These are the activations of a small neural network, seen along a few directions. Each row is one input.
In each table, some parts of the input vary, and every possible input appears once, in random order.
A made-up example of a description, with smaller parts first: ring(5) and (point or ring(11) or (values(3) and line(4))).
Shared parts are said once, and a part with two or three values counts as separate values.

Rows:
x1: [  6   2  -5 -16  -8   4  -6  -4   0 -20   0   8  11  16   3  -6   0  -5
   6]
x2: [ -3 -10  -3  -4  -7   0   4  -9 -19 -15  -8   2   8   7 -10  11   1  -3
   3]
x3: [  8  11  12 -27  -6   7  -8  14   4 -15  -4   8  11  17  23   8  -9   1
  -6]
x4: [ -5 -24  -6  20 -12  -7  -7 -30 -10 -34   1  -2  -4 -17 -24  -2  13   3
  15]
x5: [  5   1  -5 -17  -7   2  -4  -3  -1 -19   0   8   9  18   1  -6   1  -6
   6]
x6: [  8   9  14 -24  -7   6  -7  15   1 -13  -4   8   9  17  21   8 -10   1
  -7]
x7: [ -2  42   6  17  51  12  20  44  40 110  20 -17 -18 -12  24 -23  -2   5
 -17]
x8: [ -2 -19  -5   9 -17 -15  -2 -17 -13 -28 -10   2  -5 -12 -15  14  -3   0
  -1]
x9: [ -3 -25  -7  20 -16  -5  -6 -31  -8 -34   1   0  -6 -17 -24  -3  12  -1
  13]
x10: [ -5 -19  -5   9 -16 -15  -6 -16 -14 -28  -9   1  -3 -12 -13  14  -2   2
   1]
x11: [ -2 -12  -4  -5  -9  -1   6  -9 -18 -14  -7   2   5   8  -9  10   2  -5
   1]
x12: [ -4  43   7  18  54  11  17  45  38 111  20 -19 -16 -14  23 -24  -3   9
 -14]
The inputs of x1 and x5 match in every part but one. If x12 is changed in the same way as x1 into x5, which row does it become?
> x7
What do these inputs look like to the network?
> values(2) and (point or line(5))
Which other rows does x4 become when the values(2) part takes its other values? List them by row number.
> x9
Which other rows does x8 become when the values(2) part takes its other values? List them by row number.
> x10

Rows:
x13: [-10 -34 -19  20 -17 -14   4 -33 -24 -23  -1   0  -6  -5 -35  -4  12  -9
  14]
x14: [  9 -27   3 -37 -41  -4 -10 -17 -35 -83 -17  18  19  39  -6  22  -7  -9
   3]
x15: [ -7  47  11   7  63  20  26  52  30 123  17 -22  -7  -1  30 -11   0   5
 -17]
x16: [  1 -23 -15   3 -13   0 -20 -33  -5 -52   9   0   1  -2 -26 -19  18  -6
  27]
x17: [  3  56   3  -1  56   0  17  57  51 112  17 -12 -15   1  34 -23 -18   0
 -21]
x18: [  0 -18 -24  -5 -15  -1  -7 -30 -22 -43  -2   6  14  14 -30 -18  12  -4
  24]
x19: [ -3 -24 -10   5 -20  -9  11 -19 -37 -24 -22   0   3  -4 -28  30  -9  -8
  -7]
x20: [  0 -30  -2 -16 -40  -8  -5 -17 -28 -52 -19   9   7   8  -2  37  -8 -12
 -10]
x21: [ -6  46   4   5  60  14  33  50  27 124  14 -16  -8   9  25 -13  -1   8
 -20]
x22: [  1  63  18  12  56  -5   3  62  68 107  20 -14 -26 -26  45 -26 -19  20
 -25]
x23: [ -2 -21 -23  -1 -15   0 -10 -35 -15 -47   0   4  14   8 -27 -16  15  -8
  27]
x24: [  5 -16  -8 -27 -29   5 -19 -31 -19 -77  -6  16  24  25 -14  -2  10 -11
  22]
x25: [  0 -26  -7 -18 -40 -12   0 -16 -37 -50 -27  13  12  13  -5  36 -12  -7
  -8]
x26: [-10 -36  -7  39 -20 -19 -12 -36 -12 -37   2   0 -14 -30 -29  -4  13  10
  17]
x27: [  5 -19  -2 -11 -33  -8 -30 -39  -6 -96  -5  18  16   3  -9  -2  12   7
  25]
x28: [ -4 -29  -5  13 -21 -13   4 -23 -24 -32 -17  -3 -10 -23 -25  31  -4  -8
  -7]
x29: [-11  51  20  21  63   9  18  53  48 121  20 -22 -20 -25  39 -14  -1  24
 -23]
x30: [  6 -14 -11 -29 -28   4 -15 -27 -25 -74  -7  16  26  34 -18  -4   8  -9
  20]
x31: [-10 -34 -15  25 -18 -18  -3 -32 -19 -29   1   0 -15 -19 -33  -5  13  -3
  14]
x32: [  5  59   3  -3  54   3  17  59  42 111  14 -10  -9   7  30 -21 -20   3
 -20]
x33: [  5  50  21  10  54  38  18  51  39 109  28 -20  -6   1  32 -30   1   2
 -10]
x34: [ -5 -33  -3  28 -25 -23   1 -31 -16 -40 -18   0 -12 -33 -22  32  -3   5
  -7]
x35: [  1 -26 -12  15 -17 -12 -25 -39   3 -61   7   3  -3 -13 -23 -20  20   8
  28]
x36: [ -7 -28 -15  15 -15  -7   1 -24 -33 -19  -1   0  -3   0 -37  -6   9  -5
  12]
x37: [  8  49  10   2  51  33  28  49  28 114  21 -10  -4  19  24 -32   1   1
 -13]
x38: [  6 -28   6 -28 -45  -7 -15 -24 -25 -97 -19  20  18  16   1  26  -7  -4
   9]
x39: [ -9  49  15  12  64  17  21  56  37 121  20 -25 -15 -14  34 -11   0  10
 -20]
x40: [  5 -16  -4 -23 -30   3 -25 -32 -13 -86  -3  15  19  13 -12  -2  11  -7
  23]
x41: [ -6 -29 -14  10 -22 -16  15 -28 -29 -27 -22   1   0  -9 -26  31  -5 -12
  -5]
x42: [  8 -29   5 -35 -43  -3 -13 -20 -29 -86 -15  17  17  30  -2  24  -4 -11
   5]
x43: [ -1 -33   6   2 -45 -17 -16 -24 -17 -70 -21  11   2 -18   4  40  -8   7
  -8]
x44: [ -1  60   5   4  53  -4  13  58  55 106  14  -8 -17 -13  38 -22 -20   8
 -22]
x45: [  10  -29   20  -22  -46   -8  -30  -23  -18 -106  -15   19    9    4
    4   24   -5    8    6]
x46: [  8  48  16   4  55  37  24  49  34 114  26 -17  -5  13  28 -32   2  -4
 -11]
x47: [  4  52  27  18  53  31  14  51  50 109  28 -15 -13 -12  38 -33   0  17
 -14]
x48: [  0 -28   4 -12 -41  -7 -13 -16 -24 -61 -20   9   3  -8   0  39  -9  -6
  -8]
What do these inputs look like to the network?
> line(4) and (values(3) or ring(6))
The inputs of x17 and x32 match in every part but the line(4) part. If x46 is changed in the same way as x17 into x32, which row does it become?
> x37
Which other rows does x22 become when the values(3) part takes its other values? List them by row number.
> x29, x47
Which other rows does x23 become when the ring(6) part takes its other values? List them by row number.
> x13, x20, x24, x41, x42
Start at x26 and move only the line(4) part, one step at a time. The first step leads to x31. Which rows follow, in order?
> x13, x36

Rows:
x49: [ 22  10  13 -43 -14  30  11  -1 -18 -30  -9  20  28  53   8   7   5 -13
   0]
x50: [-15 -18 -33   7  -4 -15  12  -6 -34  26  -3  -5  -4   8 -33  -2   0 -17
   1]
x51: [-10 -29   0 -20 -25 -29   2 -14 -23 -59 -27   4   2  -2   1  45 -15  -2
  -9]
x52: [  5  36  33   5  43  25  15  56  16  94  14 -18 -13  -1  27  -7 -11  11
 -24]
x53: [  0  -4 -11   7  12  23  25 -10 -18  27   9   1   9  23 -25 -22  17 -17
  19]
x54: [  8  48  13  13  41 -11   8  49  56  79  16  -6 -24  -7  33 -22 -20  18
 -23]
x55: [-12  40   7 -17  41   3  19  45  38  86   4  -9  -7 -13  52   9  -4  -1
 -22]
x56: [ 12  -4  -2 -39 -24  -1   7   2 -37 -32 -26  19  14  32  -3  30 -14 -12
 -10]
x57: [-15 -28 -19  34  -2 -19  17 -28 -19   0 -14 -14 -12 -32 -35  28   1  -5
  -5]
x58: [ -8   9 -20  16  19  10  -9 -13  13  11  16  -8  17   1 -12 -39  16   9
  28]
x59: [-20 -43 -12  48 -14 -21 -13 -29  -8  -8  10 -16 -28 -45 -24  -5  21  15
   7]
x60: [  5  -8  -7  36  -3   3 -13 -20  14  -9  15  -6 -13 -30 -24 -31   8   1
  17]
x61: [  0 -30  19   8 -45 -13 -23 -18  -8 -69 -10  12  -1 -16   9  25  -8  11
  -2]
x62: [ 19  28  10 -32  -2  23 -24  -7  14 -46  -2  15  36  26  15  -1   7   5
  11]
x63: [ 11  -6  11 -24 -24 -10 -33  -6  14 -68   6  13  -4   3   9 -13  -3  -3
  11]
What do these inputs look like to the network?
> values(3) or (values(2) and ring(6))
Which other rows belong to the same alternative as x54? List them by row number.
> x52, x55

Rows:
x64: [  0   9 -15   3  22  19   3  -8  -1  18  19  -5  10  18 -22 -43  20  -5
  27]
x65: [  5  35  19  -6  23   9   6  43  30  60   4  -5  -7  -4  40   4 -17   6
 -24]
x66: [ -5   4   1  38  21   4   2   4  20  48  19 -15 -22 -32  -7 -25   9   5
   3]
x67: [ -6  27  12   1  27  -6  35  46  10  87 -13 -10 -15  -9  30  35 -25   0
 -43]
x68: [ 12  35   1 -39  19  27   7  28  10  30   7   6  23  46  24 -20  -2 -10
   2]
x69: [   0  -51  -17   -5  -58  -21  -17  -62  -34 -123  -24   17   13   -5
  -33   28    4  -10   18]
x70: [   4  -51  -10  -12  -62  -29  -20  -41  -42 -109  -22   20    2    9
  -29   24   -7   -7    7]
x71: [  7  40  15 -26  24  10  -9  35  35  27  10   2  10  16  43 -11  -6  11
  -6]
x72: [-16  -2  -8  46  25  -9  23   6   2  73   3 -20 -25 -38 -15   4   1   4
 -13]
x73: [ -2  11  -1  16  24   3 -12  -3  25  12  23  -8  -8 -11  -5 -38  19  11
  20]
x74: [   2  -57    3  -17  -64   -6  -17  -49  -56 -122  -26   16   18   11
  -24   42    4   -6   10]
What do these inputs look like to the network?
> values(3) or (values(2) and line(4))
Which other rows does x68 become when the values(2) part takes its other values? List them by row number.
> x64
Which other rows belong to the same alternative as x69? List them by row number.
> x70, x74

Rows:
x75: [ -7  -8  -9  33  17  10   3 -17   0  14  18 -14  -7 -17 -29 -36  19   3
  25]
x76: [ 10  26  20 -25   5  -5 -11  28  28  -2   2   4  -1  11  33   6 -16   5
 -18]
x77: [ -7  -7 -10  35   7  -1 -10 -18  16   4  13  -9  -9 -36 -15 -25  12   6
  19]
x78: [  1  24   7 -25   6  13  16  27  -1  32  -7   0  18  31  21  20 -16 -13
 -23]
x79: [-18 -13 -14  36  11  -4  24  -6  -9  45   0 -22 -10 -20 -19  11   5  -1
 -11]
x80: [ 15  30  11 -32  12  11 -15  15  24  -9   2  12  14  16  30  -9   0   7
   5]
x81: [  15  -30   -5  -58  -54   -9  -22  -29  -44 -120  -34   29   28   34
    0   33   -4   -1   10]
x82: [  9  25  -2 -29   7  12   7  25   3  29   3   9  14  41  15 -10  -9 -14
  -7]
x83: [  4  20  25 -26   5   5   3  36   9  23  -5   6  -1  10  39  22 -16   1
 -22]
x84: [  -6  -64  -17   12  -58  -21  -15  -67  -47 -109  -19   13    2  -13
  -49   27   12  -13   20]
x85: [-13 -16   5  39   7 -12   8   2  -1  38   3 -12 -28 -38  -3  11   5  12
 -10]
x86: [ -6  -4   2  38   9 -21  -1  -5  17  12   2  -6 -26 -45  -9  -5  -2  15
   0]
x87: [ 14  28  13 -28  13  24  -4  16  10   5  13   9  19  41  14 -25   6  -1
   8]
x88: [ -9 -11 -24  30  12  -2  16  -7  -5  37   8 -18 -14 -14 -28 -21   5  -5
   5]
What do these inputs look like to the network?
> values(2) and (point or ring(6))
The inputs of x76 and x86 match in every part but the values(2) part. If x82 is changed in the same way as x76 into x86, which row does it become?
> x88
